Each row below holds a small network's activations on one input, seen along a few directions.
Each table varies a few parts of the input and shows all the possible inputs, shuffled.
A made-up example of a description, with smaller parts first: ring(8) and (point or (values(2) and line(4)) or ring(9)).
Shared parts are said once, and a part with two or three values counts as separate values.

Other details of the inputs shift rows strongly along two fixed directions, in all tables alike. That doesn't count.

Rows:
x1: [ 14  24  13  -7  20  11  30   3  23   6  19 -12 -15  45  46]
x2: [ 25   4  46  28   4 -44  -4   3  13  19  21  20 -24 -69  -8]
x3: [-38  -6 -66 -18  -8  27 -15  22 -39  -4 -46  -2  27  43  -5]
x4: [-27  55  17 -11   3  -4   9   6  30 -18  16 -31  -6  33  14]
x5: [ -5 -71 -21  -3  -9 -18 -41 -28 -50  15  23   6 -30 -11 -20]
x6: [ 31 -14  44  36   6 -23  -2 -13  13  -5  11  26  -6 -71 -29]
x7: [-30 -41 -45  19  -5   7 -11  15 -16 -10 -15  -2  34   3   6]
x8: [-47 -10 -49  11 -21   7 -14  14 -19 -12 -19  15  17  10  -9]
x9: [ 19  -9  -7  24 -17  -4  -1  -8 -17  10 -24  49 -13 -32 -52]
x10: [ 32  34  46  12  -8 -28 -15  -5  12   6   0  18 -22 -62 -44]
x11: [ 14  36  59 -22  12  -8   8  -6  39   5  20 -24   5   1  16]
x12: [ 10 -25 -11  -5   0  -6 -11   1 -21  13 -38   1  16 -27 -17]
x13: [ -6  28  14 -15  15  12  11  17  27   2  27 -13  -4  37  58]
x14: [-17 -31 -30  -8  -9 -17 -19  10 -19  13 -31  -8  28 -21  -8]
x15: [ 46  31  38  15  12 -18   1 -17  11  10  -9  25 -33 -50 -53]
x16: [-29 -36 -68 -12  -5  16  -6  25 -39  12 -27   8  27  41  36]
x17: [  6  33  23 -29  19  13  33 -11  27  -1   6 -39   8  48  32]
x18: [  5  47  23   2 -13  17  17  -6  26 -16  17   3 -11  19   8]
x19: [ -2 -78 -11 -28  -4   3 -19 -27 -46   9  18 -16 -26 -26 -27]
x20: [  7  21  13   0   8  27  26   2  24 -28  25 -28  13  43  41]
x21: [-18  43   8  -1  -1  16  12   1  34 -25  23  -7  -7  36  21]
x22: [ 10 -35 -34  12   0  15  12   2 -14  -1 -14  12  23   9  -7]
Each input here is: values(2) or (line(4) and ring(5)).
Question: Start at x20 and move only the ring(5) part, one step at a time. The first step leads to x18. Which rows follow, in order?
Answer: x3, x12, x16

Rows:
x23: [ 22  26  34   0  13  -6  13   1  24   3  -1 -14   7  -7   9]
x24: [-28  31  -3  -9  11  18  23  18  32 -23  16 -35  26  60  60]
x25: [-21 -11 -25 -15   5  14   1   9  -8  -2  15 -12   2  41  42]
x26: [  8 -16 -23   9 -10 -12 -27  -6 -25  13 -34  19  -3 -33 -47]
x27: [ 39 -15  36   8   7 -30 -16 -10  -8  28  -1  14 -27 -64 -28]
x28: [ 19 -33  -2   6   0 -14 -14  -2 -24  22  -9  18 -13 -34 -13]
x29: [ 12 -25   5  -8 -11   3  -8  -9 -19   5   0   4  -8 -19 -16]
x30: [ -7 -62 -42  11  -1  -3 -18  -4 -36  10 -16  16   7 -18 -22]
x31: [ -8  15  35 -12  -4   5   8  -8  19 -15  42 -25  -9  15  20]
x32: [  2 -25 -36  12 -13  -2 -16   4 -33  13 -34  30   2 -26 -41]
x33: [-25 -13 -60  -8 -12  20 -11   6 -28  -6 -26   2  14  40  -2]
x34: [-24  32 -10 -16   1  23  21   9  22 -17  15 -13  10  55  39]
x35: [ -4  30   8   3  -2   8   7  -5  17 -18  18  -3 -11  24   4]
x36: [-47 -13 -64  -2 -15  13 -16  12 -24 -13 -18  -5  20  43   6]
x37: [ 42  43  78  23  10 -17  17  -9  42  -2  26  11 -23 -43  -4]
x38: [ 1 40 39  5  1 -9 14  1 36 -9 24  0 -8 -1  6]
x39: [  2 -40  -8  18  -4 -24 -26   4 -26  19  -6  20  -8 -47 -18]
x40: [  0 -22 -34   5 -10  -7 -21   3 -32  16 -41  21   3 -31 -44]
x41: [-16 -17 -47  -7   2  20   4  20 -14  -1 -29  -5  37  35  23]
x42: [ -6 -32 -21 -21 -10   6 -16  -4 -30   7 -14  -7   7  -3 -11]
x43: [ -5 -26 -38  19 -15  -2 -19   6 -30   7 -26  32   3 -28 -37]
x44: [-10  16  10   8   3  -2   6  12  16  -8   3  -2  11   5  15]
x45: [ 33  29  89  16  19 -28  17 -30  46  -6  59 -12 -38 -35  -3]
x46: [ 34   8  34  13  -1 -25  -8  -7   5  20 -18  26 -16 -65 -46]
x47: [  1 -49 -18   5 -18   0 -22  -3 -37   6  -9  19   1 -34 -28]
x48: [-16   9  -5 -29  17  24  27 -11  16 -16  29 -40   1  73  50]
x49: [-15   9 -22 -13   4  21  14  13   2  -7 -12  -9  22  43  29]
x50: [-20  36  -8 -25   3  25  26   8  23 -14   9 -19  10  65  40]
x51: [ -4  22  15  12  -5 -10   1  -1  12  -8  10   4 -13 -11 -11]
x52: [ 48  49  88  24  15 -17  25 -10  53  -5  35   0 -18 -37   6]
x53: [ 16   4  30 -13  18  -7  11 -20  15   1  20 -20 -16   1   2]
x54: [-21   1 -35 -19   3  16   3  15  -6   0 -27 -14  29  38  22]
Question: What do these inputs look like to the network?
Answer: line(4) and (values(3) or line(5))
Question: The inputs of x34 and x46 match in every part but the line(4) part. If x30 is changed in the same way as x34 into x46, which row does it become?
Answer: x53
Question: Which other rows does x29 become when the values(3) part takes its other values? List them by row number.
Answer: x28, x48
Question: List by row number the other rows that have the line(4) part in common with x39.
Answer: x24, x31, x36, x38, x44, x45, x51
